Each row below holds a small network's activations on one input, seen along a few directions.
Each table varies a few parts of the input and shows all the possible inputs, shuffled.
A made-up example of a description, with smaller parts first: one of 5 places around a ring, together with either a single point or one of 9 places along a line or (one of 3 separate values, together with one of 6 places along a line).
Shared parts are said once, and a part with two or three values counts as separate values.

Other details of the inputs vary at random and push rows far along two fixed directions, the same in every table; ignore that.

Rows:
r1: [-32 -13  24  -8  23  -4 -19  13   2   4   8 -10  12  10  -6 -11]
r2: [ 13   3 -22  -7 -11 -29 -10   1   2  15   1   3 -16  13  19   6]
r3: [-30 -16  18  -8  26  -7 -15   9   6   3   3  -5   6  15  -1  -7]
r4: [  3  -1  16   0  -2  38  28 -13   7 -23 -16  -5  14 -14 -23  -1]
r5: [-17 -35  22  -4  20 -11 -21   9  -6 -12   4 -18   2  15  -5 -11]
r6: [ 27  21 -23   9 -26  16  27 -14  -1  -4 -10   9  -6 -14   2   7]
r7: [ 28  18 -27  10 -24  10  27 -12  -3  -1 -10  10  -6 -13   2   5]
r8: [  8  11 -23   1  -8 -19  -6   9  -4  21   6  10 -13   0  16   9]
r9: [-30 -16  27  -4  30  -5 -16  11   1   0  10  -5   5   8  -3  -4]
r10: [  5   0  13   7   0  32  30  -9   5 -25 -14  -4  11 -15 -23  -3]
r11: [  5   1  24  -3  -7  41  23   0  12 -21 -13  -5  14 -25 -32  19]
r12: [  7  19 -17   0 -15 -19 -13   2  -4  20   9  10 -10   3  15   7]
r13: [  8  19 -19  -7 -11 -16  -8   9   0  22  13   6  -4  -3  15  -4]
r14: [  1  -1  28   3  -5  43  18  -9  10 -28 -15   1  10 -20 -32  19]
r15: [ 29  19 -22   7 -26  11  28 -18   2  -1 -10  10  -2 -14   2   9]
r16: [ 14  18 -27  -4  -9 -20 -14  10  -7  19  12   6  -5   3  20   1]
r17: [-25 -20  26  -2  22 -10 -21   4   1  -4   2  -6   3  13  -3  -4]
r18: [ 14  14 -22  -4 -11 -17 -13   2  -5  20  12   8  -1   2  18   6]
r19: [  6  10 -26   2  -8 -19  -8   4  -3  20   2  12 -14   7  16   7]
r20: [  3   3  26  -1  -9  42  16  -3   8 -18  -2  -4  17 -29 -32   8]
r21: [-14 -29  23  -6  17 -16 -23   4  -4 -11   7 -15   0  17   1  -8]
r22: [ 28  21 -24   4 -25   8  28 -14   3  -1 -10   8  -2 -11   4   5]
r23: [ 17 -15  23   2 -17  34  14  -7   2 -36 -15 -15   5 -16 -29  14]
r24: [ 21  -2 -20  -8 -19 -30 -12   0  -3   8   2  -4 -12  12  19   4]
r25: [-16 -33  22  -8  17 -18 -23   3  -2  -7   6 -17   4  18   1  -8]
r26: [-28 -25  19  -1  25 -13 -23  11  -2   1   1  -7   2  15  -2  -8]
r27: [  6  19 -21  -4  -8 -19 -11  12  -4  21  14   6  -7  -2  15  -6]
r28: [ 28  20 -24  11 -24  10  27 -13  -1  -1  -9  10  -8 -11   4   5]
r29: [  9  12 -28  -1  -6 -21   4  -6  -2  16   2   7  -6  10  22  -9]
r30: [-24 -13  24  -4  27  -1 -23  10  -4  -2  16  -6  13   8   0 -10]
r31: [  4  -7  24   5  -9  36  13  -5   6 -26 -19  -6   7 -18 -30  17]
r32: [  2  -4  12   8  -1  37  28 -10   2 -24 -13  -3  11 -16 -23  -1]
r33: [-28 -20  20  -5  25 -15 -22  11   1  -1   0  -9   3  15  -3  -9]
r34: [ 13  16 -23   0 -10 -12 -12   8  -8  17  12   7  -5   1  19   3]
r35: [ 35  14 -15   3 -33   5  12 -13   3  -6 -10   8 -15 -11  -2  25]
r36: [-30 -15  19  -5  28  -5 -15  11   3  -2   2  -6   5  12  -5  -8]
r37: [  6  -5  23  -2 -11  32  15  -6  11 -24 -20  -6  11 -17 -30  17]
r38: [-29 -15  13  -2  31  -6  -6   3  -3  -2   4  -8   6  16   2 -25]
r39: [  7  11 -20  -3  -7 -24  -9   4   0  25   8  10 -10   3  20  10]
r40: [-27 -19  10   5  32  -9  -3   4  -4   1   5  -5   5  15   4 -24]
r41: [-25 -17  15  -2  29  -7   0   1   2  -2   3  -7  10  15   2 -23]
r42: [  9   9 -26   4  -4 -25   4  -8  -2  19   4  10  -8  10  23  -8]
r43: [ 14   0 -24   1 -11 -25 -10   2  -4  13   1   5 -20   9  16   7]
r44: [-28 -15  12  -1  31  -8  -5   4  -2  -3   4  -8   7  15   2 -24]
r45: [  3   0  17   7  -2  34  25 -16   4 -25 -11  -1  11 -14 -20   1]
r46: [-21 -24  19  -5  24 -11 -16   9   2  -7   2 -12  -1  15  -4  -7]
r47: [  6   0  26  -4  -5  47  15   0   7 -26  -7  -9  24 -23 -32  11]
r48: [ 27  22 -15   5 -28  17  18  -1   2   1  -7   9  -8 -22  -4  25]
r49: [ 14   3 -22   0 -12 -22  -9   1  -2  12   1   4 -20   9  17   8]
r50: [  7  14 -20  -3  -6 -20  -6  10  -1  18   5   7 -11   1  14   7]
r51: [  6   1  15   8  -3  32  28 -15   4 -25 -11  -1  10 -15 -19   1]
r52: [  6   9 -24   1  -4 -20   1 -10  -4  18   3   9  -7  10  22  -8]
r53: [ 11  12 -25   0  -7 -16 -14  10 -10  20  12   7  -4   2  18   1]
r54: [-28 -10  20  -3  25  -2 -18  16  -2   5  17  -7   6   3  -1 -18]
r55: [  6  12 -26   4  -4 -15   2  -6  -7  14   2   7 -12   9  22  -9]
r56: [-25 -16  17   3  30  -7  -3  -2  -1  -4   6  -4   6  14   3 -21]
r57: [ 25  18 -24   8 -23  14  25 -13  -3  -1 -11   9  -6 -13   0   5]
r58: [-22 -28  22  -6  22 -11 -18   2   4  -3   3 -10   1  15  -3  -4]
r59: [ 28  21 -24  10 -25  13  28 -14  -1  -4 -10   9  -6 -14   3   7]
r60: [  1  -3  23   1  -7  39  18  -9  11 -21 -15   0  12 -18 -30  20]
r61: [  2   0  20   6  -1  38  25 -16   3 -26 -12  -2  10 -14 -22   1]
r62: [-31 -14  20  -1  23  -2 -20  14  -4   4   9  -7   8   7  -7 -10]
r63: [  6  19 -22   1 -14 -18 -13   7  -6  23   8   8 -12   3  17   5]
r64: [ 26  24 -13   2 -35  15  12  -8   3   4  -6   9   0 -20  -8  23]
r65: [-26 -15  13   1  30  -6  -2   4  -1  -5   3  -8   8  13   1 -24]
r66: [  7  20 -22  -2 -14 -19 -11   8  -4  20   6   6  -8   2  13   3]
r67: [-25 -17  12  -1  26  -8  -5  -3   0   2   5  -4   8  14   5 -19]
r68: [ 19  -1 -20  -5 -15 -30 -14   3  -7   5   2  -5 -14  12  17   1]
r69: [  3  10 -22   1  -6 -19  -9   4  -2  18   3  11 -15   9  19   6]
r70: [  9  21 -19  -1 -11 -20 -12   5  -4  22  18  11 -10  -2  19  -2]
r71: [  4   4  21   3  -8  45  17   3   4 -20  -3  -4  14 -31 -33   5]
r72: [-27 -24  23  -5  23 -14 -22   4   3   2   1  -7   5  15  -2  -4]
Each input here is: one of 6 places around a ring, together with either one of 4 places along a line or one of 8 places along a line.
Question: The inputs of r14 and r69 match in every part but the place on the ring of 6. If r70 is changed in the same way as r14 into r69, which row does it become?
Answer: r54
Question: The inputs of r15 and r59 match in every part but the place on the ring of 6. If r39 is changed in the same way as r15 into r59, which row does it become?
Answer: r48
Question: Which other rows agree with r1 in the place on the ring of 6? List them by row number.
Answer: r2, r3, r4, r11, r13, r22, r24, r29, r37, r41, r47
Question: A walk changes only the place on the ring of 6. It starts at r47 and steps to r18. List the rest of the walk in order.
Answer: r30, r34, r53, r16
Question: Which other rows does r5 become when the place on the line of 8 takes its other values? List them by row number.
Answer: r8, r19, r26, r43, r53, r62, r71
Question: Which other rows agree with r68 in the place on the ring of 6? List them by row number.
Answer: r10, r16, r27, r33, r36, r38, r44, r46, r50, r65, r66
Question: Which other rows does r61 become when the place on the line of 4 takes its other values? List them by row number.
Answer: r45, r51, r56
